A small network was trained on invented records. Each row is its activation on one of them, seen along a few directions.
After each row come some of the record's fields: VUSIK, BALU, GELA, KIP.
Not every record has every field; a missing one is written none.
The largest differences between rows may come from other fields.
In the rows, zero is written as 500.
Random noise pushes rows far along 21 fixed directions. That doesn't count. These rows show it; they differ only by the noise:
[286, 456, 575, 436, 289, 461, 303, 384, 476, 577, 638, 357, 542, 505, 678,
 514,  94, 401, 569, 769, 493, 343, 594, 648, 507, 608, 619, 212, 366, 563,
 351, 712, 252, 513, 621, 630, 519, 295, 302]
[306, 492, 399, 506, 570, 365, 444, 402, 616, 741, 526, 638, 495, 539, 337,
 585, 516, 569, 565, 459, 407, 513, 625, 429, 571, 361, 631, 542, 533, 652,
 590, 266, 510, 541, 560, 425, 578, 531, 798]
[582, 483, 713, 570, 296, 789, 667, 630, 597, 367, 318, 202, 549, 580, 461,
 298, 718, 570, 420, 370, 626, 477, 767, 552, 722, 337, 602, 761, 618, 687,
 638, 593, 629, 681, 354, 470, 398, 560, 496]
[481, 364, 632, 620, 217, 233, 637, 286, 463, 645, 455, 629, 605, 544, 474,
 445, 322, 507, 200, 433, 421, 745, 592, 474, 160, 478, 240, 536, 291, 297,
 850, 245, 397, 302, 695, 587, 619, 618, 811]
[471, 485, 528, 419, 523, 394, 635, 544, 513, 615, 570, 493, 549, 545, 522,
 433, 512, 502, 447, 429, 548, 473, 418, 342, 526, 485, 294, 634, 392, 410,
 506, 329, 696, 467, 498, 492, 581, 554, 595]
[504, 414, 494, 454, 334, 359, 397, 447, 512, 583, 401, 609, 494, 467, 490,
 399, 463, 307, 345, 464, 732, 623, 708, 184, 443, 289, 259, 509, 424, 446,
 649, 267, 563, 447, 612, 524, 441, 493, 838]
[ 76, 726, 319, 483, 708, 252, 432, 324, 447, 693, 518, 637, 401, 570, 478,
 467, 765, 572, 340, 339, 551, 444, 406, 284, 666, 901, 542, 586, 690, 610,
 633, 410, 532, 580, 153, 733, 518, 676, 462]
[240, 542, 425, 271, 510, 501, 571, 604, 661, 495, 563, 343, 432, 332, 447,
 401, 517, 590, 556, 624, 404, 340, 306, 625, 379, 489, 531, 568, 552, 360,
 393, 355, 417, 176, 504, 400, 402, 714, 399]
[325, 536, 507, 614, 577, 493, 557, 408, 443, 691, 638, 336, 352, 728, 547,
 385, 392, 439, 553, 540, 260, 393, 363, 514, 639, 532, 495, 343, 488, 370,
 447, 415, 423, 487, 501, 526, 341, 549, 403]
[472, 493, 547, 324, 312, 625, 421, 572, 558, 465, 594, 497, 458, 324, 419,
 425, 385, 734, 672, 565, 474, 446, 545, 706, 486, 608, 488, 277, 436, 597,
 508, 637, 283, 539, 361, 202, 480, 675, 319]
[491, 584, 668, 393, 506, 670, 542, 465, 546, 198, 421, 422, 716, 545, 335,
 536, 764, 624, 398, 456, 367, 444, 453, 728, 425, 435, 643, 464, 673, 602,
 482, 561, 606, 551, 434, 427, 438, 593, 361]
[388, 371, 611, 367, 478, 405, 748, 366, 552, 649, 582, 651, 640, 485, 340,
 301, 476, 829, 654, 396, 463, 535, 529, 581, 372, 527, 185, 819, 176, 419,
 866, 431, 548, 486, 504, 526, 733, 553, 407]
[483, 594, 528, 336, 454, 470, 505, 458, 451, 494, 702, 440, 356, 643, 462,
 513, 391, 533, 567, 436, 508, 118, 419, 918, 518, 549, 782, 332, 663, 809,
 525, 382, 657, 445, 469, 179, 346, 610, 414]
[450, 547, 504, 511, 652, 419, 535, 283, 515, 560, 470, 474, 155, 511, 377,
 469, 568, 566, 626, 306, 594, 374, 294, 663, 643, 736, 666, 585, 719, 555,
 777, 548, 441, 533, 184, 718, 402, 408, 400]
[485, 420, 415, 282, 461, 538, 633, 650, 644, 554, 326, 368, 509, 549, 729,
 398, 364, 680, 571, 559, 334, 706, 574, 315, 437, 659, 162, 499, 560, 395,
 526, 648, 658, 590, 583, 472, 724, 635, 458]
[461, 399, 485, 492, 362, 458, 209, 467, 475, 438, 607, 323, 624, 387, 477,
 650, 503, 259, 463, 775, 694, 420, 602, 415, 541, 203, 663, 394, 401, 542,
 322, 386, 284, 536, 586, 654, 473, 354, 404]
[748, 469, 501, 781, 317, 622, 579, 370, 404, 524, 753, 643, 107, 556, 456,
 313, 344, 412, 592, 227, 569, 354, 518, 600, 521, 485, 541, 287, 463, 558,
 501, 523, 590, 592, 639, 132, 218, 515, 579]
[508, 648, 436, 409, 778, 376, 561, 501, 457, 471, 686, 518, 629, 563, 331,
 620, 765, 539, 329, 353, 533, 338, 393, 488, 580, 549, 515, 523, 595, 723,
 174, 312, 853, 714, 417, 313, 628, 472, 426]
[555, 401, 563, 387, 371, 609, 606, 494, 731, 485, 271, 315, 326, 514, 389,
 303, 358, 375, 650, 517, 335, 523, 412, 468, 496, 336, 389, 652, 570, 319,
 709, 639, 535, 428, 599, 627, 366, 497, 566]
[471, 569, 582, 371, 702, 470, 474, 702, 489, 455, 395, 505, 420, 274, 584,
 290, 481, 500, 319, 528, 691, 682, 475, 566, 486, 815, 173, 428, 466, 349,
 333, 604, 294, 362, 173, 446, 461, 328, 363]
[529, 482, 708, 426, 378, 432, 574, 590, 588, 611, 543, 497, 531, 443, 430,
 360, 365, 574, 592, 565, 507, 477, 478, 604, 550, 425, 312, 664, 233, 520,
 486, 628, 462, 548, 430, 487, 562, 362, 468]
[272, 343, 316, 376, 317, 583, 489, 471, 668, 532, 329, 401, 520, 600, 700,
 372, 277, 285, 537, 593, 413, 538, 713, 293, 417, 488, 540, 630, 590, 423,
 779, 570, 610, 357, 848, 680, 539, 626, 601]
[417, 534, 774, 577, 605, 450, 180, 519, 149, 511, 508, 501, 918, 753, 806,
 808, 462, 295, 232, 759, 566, 550, 591, 581, 607, 328, 761, 234, 380, 548,
 483, 364, 408, 475, 443, 673, 444, 309, 549]

[593, 537, 658, 359, 399, 326, 515, 453, 580, 638, 517, 380, 411, 623, 366,
 605, 388, 520, 626, 443, 526, 252, 425, 582, 612, 275, 535, 438, 590, 681,
 457, 331, 680, 582, 509, 415, 443, 388, 738] -> (VUSIK borab; BALU sok; GELA rili; KIP vided)
[589, 399, 409, 715, 194, 640, 642, 537, 593, 409, 753, 419, 457, 408, 500,
 468, 611, 514, 625, 446, 526, 405, 442, 356, 518, 450, 559, 612, 368, 436,
 395, 564, 459, 565, 628, 497, 556, 705, 383] -> (VUSIK vumi; BALU timur; GELA sugu; KIP gopu)
[679, 515, 500, 683, 519, 632, 670, 583, 353, 580, 322, 515, 328, 397, 842,
 554, 318, 689, 363, 409, 541, 675, 552, 533, 420, 630, 621, 618, 558, 409,
 489, 712, 686, 532, 591, 454, 502, 476, 610] -> (VUSIK galid; BALU sok; GELA dade; KIP gopu)
[423, 526, 378, 523, 430, 416, 426, 512, 423, 468, 474, 456, 537, 317, 662,
 657, 491, 640, 265, 530, 592, 603, 603, 509, 330, 825, 607, 407, 630, 545,
 442, 532, 367, 482, 457, 497, 659, 615, 441] -> (VUSIK borab; BALU sok; GELA peti; KIP vided)
[544, 446, 464, 203, 636, 520, 324, 545, 478, 340, 572, 432, 672, 536, 304,
 530, 403, 105, 455, 512, 641, 286, 513, 655, 581, 597, 592, 426, 537, 654,
 593, 440, 538, 429, 441, 419, 509, 397, 323] -> (VUSIK poto; BALU timur; GELA rili; KIP vided)
[348, 465, 349, 361, 611, 389, 276, 441, 678, 522, 522, 796, 559, 469, 347,
 617, 449, 489, 711, 605, 294, 653, 497, 479, 430, 590, 440, 183, 527, 519,
 566, 434, 211, 384, 486, 429, 649, 536, 653] -> (VUSIK borab; BALU sok; GELA dade; KIP vided)
[706, 387, 598, 456, 504, 612, 654, 550, 233, 445, 617, 750, 739, 529, 625,
 521, 453, 717, 527, 376, 581, 568, 510, 645, 347, 602, 378, 588, 202, 411,
 852, 473, 646, 447, 513, 322, 649, 696, 356] -> (VUSIK galid; BALU sok; GELA sugu; KIP gopu)
[433, 538, 502, 420, 471, 619, 443, 666, 509, 427, 598, 526, 722, 640, 444,
 533, 635, 453, 521, 552, 302, 469, 419, 490, 606, 488, 558, 385, 466, 534,
 578, 393, 459, 434, 368, 317, 498, 869, 482] -> (VUSIK none; BALU timur; GELA peti; KIP none)
[532, 509, 477, 578, 391, 618, 245, 496, 360, 300, 360, 516, 560, 406, 640,
 562, 644, 452, 441, 653, 572, 622, 609, 338, 382, 344, 534, 414, 534, 407,
 462, 688, 409, 597, 605, 636, 316, 509, 338] -> (VUSIK borab; BALU sok; GELA rili; KIP vided)
[807, 477, 733, 391, 284, 438, 638, 749, 421, 377, 380, 423, 547, 550, 772,
 525, 453, 538, 402, 587, 696, 510, 436, 760, 363, 355, 464, 713, 442, 539,
 681, 472, 654, 290, 448, 494, 501, 558, 542] -> (VUSIK galid; BALU sok; GELA dade; KIP gopu)
[698, 496, 506, 508, 380, 513, 467, 541, 426, 540, 462, 393, 261, 281, 504,
 401, 271, 484, 440, 534, 506, 591, 421, 379, 401, 541, 198, 279, 425, 253,
 273, 636, 389, 567, 542, 374, 347, 460, 437] -> (VUSIK none; BALU timur; GELA rili; KIP none)
[480, 637, 520, 575, 477, 188, 486, 199, 553, 495, 550, 635, 352, 669, 191,
 423, 726, 528, 464, 369, 464, 412, 473, 635, 468, 485, 427, 522, 606, 793,
 544, 465, 515, 712, 402, 609, 462, 377, 438] -> (VUSIK none; BALU timur; GELA sugu; KIP none)
[321, 651, 514, 600, 611, 436, 495, 448, 313, 792, 473, 721, 619, 567, 369,
 356, 246, 507, 198, 460, 281, 583, 770, 680, 497, 713, 519, 560, 327, 684,
 607, 580, 485, 582, 504, 257, 513, 520, 547] -> (VUSIK borab; BALU sok; GELA dade; KIP vided)
[395, 576, 534, 688, 642, 571, 552, 589, 488, 604, 592, 386, 434, 329, 477,
 468, 692, 614, 490, 545, 569, 473, 440, 401, 658, 317, 542, 612, 401, 373,
 128, 416, 393, 538, 404, 511, 372, 401, 463] -> (VUSIK pur; BALU timur; GELA sugu; KIP vided)
[547, 561, 681, 342, 295, 359, 298, 410, 407, 521, 467, 595, 458, 430, 542,
 706, 383, 573, 669, 677, 575, 326, 283, 636, 408, 212, 652, 447, 418, 520,
 591, 548, 478, 435, 499, 653, 327, 455, 549] -> (VUSIK none; BALU timur; GELA sugu; KIP none)
[722, 348, 690, 520, 550, 700, 480, 624, 415, 468, 466, 438, 664, 606, 703,
 561, 451, 563, 645, 552, 579, 680, 613, 397, 675, 383, 348, 300, 367, 415,
 503, 525, 492, 647, 423, 475, 602, 351, 536] -> (VUSIK none; BALU timur; GELA peti; KIP none)
[736, 450, 641, 686, 520, 605, 581, 541, 446, 444, 320, 426, 486, 427, 277,
 489, 476, 455, 353, 500, 368, 642, 541, 809, 387, 300, 647, 718, 472, 445,
 683, 534, 351, 415, 536, 430, 364, 438, 531] -> (VUSIK vumi; BALU timur; GELA peti; KIP gopu)
[549, 368, 463, 267, 510, 396, 422, 468, 487, 406, 519, 339, 757, 494, 275,
 579, 654, 444, 549, 724, 472, 533, 384, 469, 478, 393, 363, 673, 352, 458,
 776, 378, 362, 541, 348, 756, 722, 634, 148] -> (VUSIK poto; BALU timur; GELA dade; KIP vided)
[363, 444, 510, 142, 650, 500, 485, 472, 467, 382, 385, 685, 764, 457, 655,
 479, 368, 434, 432, 528, 622, 536, 529, 445, 242, 566, 300, 443, 463, 308,
 614, 391, 692, 142, 680, 535, 563, 442, 622] -> (VUSIK vumi; BALU timur; GELA dade; KIP gopu)
[376, 588, 287, 416, 317, 322, 398, 516, 659, 455, 280, 561, 449, 362, 521,
 546, 560, 665, 356, 610, 455, 627, 750, 597, 238, 592, 639, 674, 740, 835,
 540, 668, 490, 547, 588, 502, 646, 613, 529] -> (VUSIK none; BALU timur; GELA peti; KIP none)
[535, 451, 454, 823, 522, 531, 664, 339, 503, 391, 719, 224, 302, 678, 500,
 395, 871, 437, 547, 430, 515, 430, 312, 316, 617, 375, 415, 425, 590, 312,
 309, 271, 438, 570, 461, 703, 372, 529, 315] -> (VUSIK pur; BALU timur; GELA peti; KIP vided)
[424, 438, 345, 534, 703, 495, 560, 494, 441, 552, 521, 516, 481, 612, 598,
 389, 571, 552, 550, 546, 517, 566, 651, 576, 492, 507, 477, 693, 462, 556,
 622, 440, 531, 526, 542, 546, 583, 463, 268] -> (VUSIK none; BALU timur; GELA sugu; KIP none)
[442, 380, 316, 558, 439, 503, 532, 358, 521, 720, 482, 232, 300, 602, 441,
 430, 169, 441, 495, 568, 276, 522, 718, 534, 465, 436, 507, 270, 588, 472,
 499, 312, 351, 527, 763, 355, 455, 564, 526] -> (VUSIK none; BALU timur; GELA sugu; KIP none)
[415, 578, 510, 286, 466, 322, 281, 477, 529, 408, 442, 559, 689, 510, 358,
 632, 520, 158, 306, 596, 545, 379, 408, 465, 454, 385, 616, 519, 546, 582,
 524, 398, 565, 365, 531, 633, 446, 492, 615] -> (VUSIK galid; BALU sok; GELA rili; KIP gopu)
[491, 667, 362, 155, 549, 464, 334, 486, 359, 589, 156, 597, 312, 364, 544,
 401, 337, 607, 479, 548, 538, 522, 563, 376, 388, 559, 317, 559, 630, 540,
 622, 781, 755, 658, 515, 479, 316, 552, 381] -> (VUSIK none; BALU timur; GELA sugu; KIP none)
[534, 569, 523, 624, 445, 460, 584, 531, 401, 619, 568, 583, 719, 491, 530,
 724, 531, 575, 290, 379, 426, 545, 410, 262, 552, 582, 562, 587, 389, 478,
 405, 496, 698, 675, 509, 507, 702, 659, 664] -> (VUSIK none; BALU timur; GELA sugu; KIP none)
[443, 625, 613, 573, 198, 534, 536, 407, 527, 672, 497, 426, 201, 362, 329,
 321, 296, 459, 501, 430, 424, 347, 300, 422, 618, 518, 469, 410, 427, 337,
 475, 624, 323, 479, 386, 505, 178, 663, 598] -> (VUSIK vumi; BALU timur; GELA sugu; KIP gopu)
[357, 665, 615, 397, 330, 541, 454, 740, 519, 580, 504, 526, 343, 580, 641,
 259, 612, 672, 791, 676, 478, 330, 401, 622, 649, 307, 495, 698, 404, 599,
 644, 635, 464, 415, 288, 463, 198, 728, 354] -> (VUSIK none; BALU timur; GELA sugu; KIP none)
[539, 425, 326, 296, 594, 309, 463, 523, 443, 633, 457, 328, 408, 370, 315,
 487, 436, 456, 377, 563, 624, 558, 524, 511, 473, 563, 331, 535, 500, 467,
 668, 180, 314, 433, 317, 460, 582, 629, 372] -> (VUSIK none; BALU timur; GELA sugu; KIP none)
[430, 348, 563, 570, 514, 750, 681, 206, 565, 458, 468, 211, 734, 591, 201,
 507, 337, 347, 352, 269, 338, 465, 636, 457, 634, 739, 613, 333, 591, 402,
 622, 451, 429, 563, 553, 603, 664, 470, 565] -> (VUSIK vub; BALU sok; GELA dade; KIP gopu)
[291, 707, 769, 342, 537, 555, 346, 608, 722, 411, 209, 739, 707, 441, 429,
 465, 592, 463, 511, 557, 423, 548, 493, 426, 575, 332, 461, 526, 520, 524,
 300, 802, 543, 469, 441, 612, 345, 253, 779] -> (VUSIK pur; BALU timur; GELA rili; KIP vided)

Which values does each new row have?
[575, 540, 556, 397, 352, 529, 441, 571, 547, 417, 299, 363, 515, 398, 239,
 396, 499, 410, 344, 576, 396, 529, 565, 600, 404, 330, 457, 614, 526, 532,
 558, 572, 430, 513, 502, 416, 343, 587, 448] -> (VUSIK none; BALU timur; GELA rili; KIP none)
[556, 419, 451, 337, 684, 628, 360, 423, 226, 687, 591, 544, 581, 259, 427,
 674, 247, 580, 647, 481, 758, 354, 554, 398, 652, 501, 606, 467, 285, 464,
 549, 478, 560, 650, 471, 423, 550, 377, 410] -> (VUSIK none; BALU timur; GELA dade; KIP none)
[625, 499, 567, 574, 550, 643, 482, 474, 390, 385, 455, 597, 518, 529, 647,
 468, 565, 623, 554, 491, 545, 638, 569, 445, 493, 498, 364, 348, 469, 462,
 425, 668, 546, 659, 487, 495, 481, 393, 401] -> (VUSIK none; BALU timur; GELA dade; KIP none)
[623, 358, 570, 660, 443, 609, 461, 452, 437, 434, 551, 577, 556, 474, 441,
 536, 549, 468, 614, 504, 551, 567, 552, 508, 466, 282, 533, 485, 350, 375,
 663, 416, 335, 440, 572, 520, 433, 477, 527] -> (VUSIK borab; BALU sok; GELA sugu; KIP vided)
[577, 467, 403, 289, 401, 487, 354, 440, 347, 529, 470, 621, 522, 428, 528,
 594, 414, 546, 527, 459, 705, 451, 598, 367, 462, 504, 500, 462, 491, 600,
 752, 464, 674, 596, 515, 434, 525, 651, 516] -> (VUSIK none; BALU timur; GELA sugu; KIP none)
[576, 623, 573, 329, 601, 430, 279, 602, 267, 471, 413, 526, 602, 470, 659,
 738, 540, 401, 340, 559, 701, 430, 353, 381, 543, 443, 591, 424, 567, 503,
 457, 433, 701, 474, 364, 546, 386, 489, 601] -> (VUSIK none; BALU timur; GELA peti; KIP none)
[738, 386, 280, 485, 464, 485, 595, 524, 659, 457, 556, 298, 247, 410, 413,
 499, 424, 199, 511, 349, 598, 430, 338, 218, 564, 608, 405, 538, 648, 402,
 360, 506, 676, 580, 598, 526, 578, 466, 543] -> (VUSIK pur; BALU timur; GELA rili; KIP vided)
[791, 373, 384, 519, 544, 539, 653, 432, 509, 540, 428, 493, 384, 260, 268,
 504, 391, 618, 505, 330, 562, 615, 584, 490, 412, 560, 398, 719, 449, 493,
 568, 614, 594, 728, 580, 421, 690, 391, 433] -> (VUSIK none; BALU timur; GELA sugu; KIP none)
[447, 363, 448, 353, 442, 517, 660, 585, 763, 471, 515, 292, 434, 472, 532,
 425, 442, 404, 674, 509, 569, 374, 412, 467, 515, 444, 465, 653, 541, 384,
 483, 384, 532, 272, 587, 609, 576, 478, 559] -> (VUSIK none; BALU timur; GELA sugu; KIP none)
[523, 552, 723, 494, 601, 375, 580, 442, 590, 547, 393, 540, 586, 605, 422,
 748, 601, 772, 496, 426, 248, 647, 294, 612, 469, 466, 522, 350, 638, 460,
 538, 352, 485, 485, 352, 519, 613, 497, 806] -> (VUSIK none; BALU timur; GELA rili; KIP none)
[680, 410, 342, 420, 539, 651, 645, 428, 520, 340, 305, 439, 444, 341, 242,
 390, 630, 542, 366, 265, 591, 598, 648, 471, 372, 553, 434, 732, 651, 485,
 749, 493, 654, 600, 535, 417, 526, 642, 384] -> (VUSIK galid; BALU sok; GELA sugu; KIP gopu)
[420, 642, 562, 375, 773, 513, 353, 471, 443, 484, 468, 610, 444, 520, 403,
 472, 446, 314, 470, 503, 497, 407, 351, 625, 604, 554, 558, 305, 566, 495,
 413, 506, 477, 397, 334, 461, 282, 335, 502] -> (VUSIK none; BALU timur; GELA sugu; KIP none)
[371, 574, 434, 392, 572, 578, 520, 412, 506, 483, 463, 153, 430, 431, 547,
 574, 643, 719, 561, 520, 534, 358, 418, 302, 617, 510, 505, 371, 714, 420,
 160, 511, 574, 720, 451, 646, 457, 503, 276] -> (VUSIK galid; BALU sok; GELA rili; KIP gopu)
[492, 703, 685, 297, 398, 505, 411, 410, 537, 423, 208, 621, 544, 490, 348,
 455, 567, 524, 450, 471, 448, 453, 425, 417, 491, 338, 440, 580, 588, 579,
 559, 760, 754, 644, 450, 627, 308, 468, 611] -> (VUSIK none; BALU timur; GELA sugu; KIP none)
[344, 485, 589, 485, 454, 480, 419, 533, 576, 551, 638, 456, 586, 743, 597,
 604, 533, 610, 767, 699, 356, 419, 503, 696, 646, 369, 676, 287, 507, 669,
 554, 354, 288, 418, 397, 490, 537, 573, 525] -> (VUSIK pur; BALU timur; GELA dade; KIP vided)
